These are the activations of a small neural network, seen along a few directions. Each row is one input.
In each table, some parts of the input vary, and every possible input appears once, in random order.
Descriptions start from the smaller parts, as in this example, which fits no table here: one of 3 separate values, together with either a single point or one of 11 places along a line or (one of 4 places along a line, together with one of 8 places around a ring).
Shared parts are said once, and a part with two or three values counts as separate values.

Other details of the inputs vary at random and push rows far along two fixed directions, the same in every table; ignore that.

Rows:
r1: [  7  20  30  10  14  14   9  -3  13   0  27 -18  20  -8]
r2: [-17 -26 -21  22  29 -18 -21  -9 -17   2 -17  12  -9  30]
r3: [  0 -15 -17  21   8  -9 -17  -1  -3  14 -18   4   6  26]
r4: [  0  25  46  16  28  23   4 -10  27  12  29 -49  15  -1]
r5: [-12  12  -6 -32 -45  -6  18   8   3 -11   1   8  -9 -37]
r6: [ -8  21  20 -20 -29  -2  17  -1   5 -10  16  -6  -7 -28]
r7: [  8 -11 -27  -9 -21  -2   4  11  -4 -13 -17  23  -2 -14]
r8: [  6  17   0 -38 -42  15   7   9   2 -22   4   9  -6 -26]
r9: [-15 -10  -7   7  -1 -23  -4 -15 -12  17   0  -2  -2  18]
r10: [ -2  -5  -4  25  19  -7 -18  -5  -6   0  -1   0   1  19]
r11: [ -5   8  -7 -20 -16  -2  -7  -1  -7 -26   0  13  -3  -8]
r12: [ 17  22  48  17  14  27  11  -7  24  25  33 -40  30   4]
r13: [-10 -21 -21   6   6  -6 -11   0  -4  10 -24  10  -5  15]
r14: [  7   0  -6   3 -10   5  -4   7  -1  -1  -4   7  -6  -1]
r15: [  0   7  -6 -23 -11   6  15  14  -3 -18  -6  10 -21 -27]
r16: [ 14  22  47  26  19  23   0 -13  25   8  33 -42  26  -1]
r17: [ 10   8  27  20  16  13   5  -6  19  26  15 -29  32  13]
r18: [ -1 -27 -27  10  26 -22  -9  -4 -18  16 -15  17  -6  29]
r19: [  7  10  -6 -34 -24  10  21  21  12 -12  -1  14  -8 -40]
r20: [  7   8  -5 -13 -23   5   3  16  -3 -21  -5  18 -16 -23]
r21: [ 17  17  19  -9 -19  18  15   8  11 -17  13  -4   1 -30]
r22: [ -3  -7  -5   2  -1  -5 -17  -9  -2  11  -9  -7  16  27]
r23: [  9  10  36  15  29   7   2  -8  15  21  20 -30  14  11]
r24: [ -3  -6 -22 -17  -6   1   8  10  -7  -7 -14  14 -21 -12]
r25: [ 14   0  -7  -8 -19   9   8   7   0 -11   0  10  -4 -16]
r26: [ -6 -20 -17  10  12 -22 -25 -14 -23   4 -17  10   3  42]
r27: [-26 -17 -20  16  14 -38 -14 -20 -23   4  -6  10  -3  27]
r28: [  5  -5 -15 -10  -8  -7  11  12 -15 -16  -6  27  -6 -11]
r29: [  2  11  -1 -23  -5   3  14  13   4 -23  10  14 -11 -33]
r30: [ -9 -19  -9  13  17 -10 -13  -5 -11   6 -16   8 -11  21]
r31: [ -6 -12 -16   3  14  -4  -2   1   0  13 -18  -3  -2  11]
r32: [ -5 -14   0  15  16   2 -11  -8   0  18  -8  -6  -3  22]
Each input here is: one of 4 places along a line, together with either one of 2 separate values or one of 6 places around a ring.
- Changing only the place on the line of 4 turns r4 into r31. The same change can be made to r10. Which row results? => r3
- Change only the place on the line of 4 in r7. List by row number the other rows that result. => r16, r21, r25
- A walk changes only the place on the ring of 6. It starts at r18 and steps to r24. List the rest of the walk in order. => r32, r14, r25, r12
- Change only the choice among 2 separate values in r5. List by row number the other rows that result. => r22
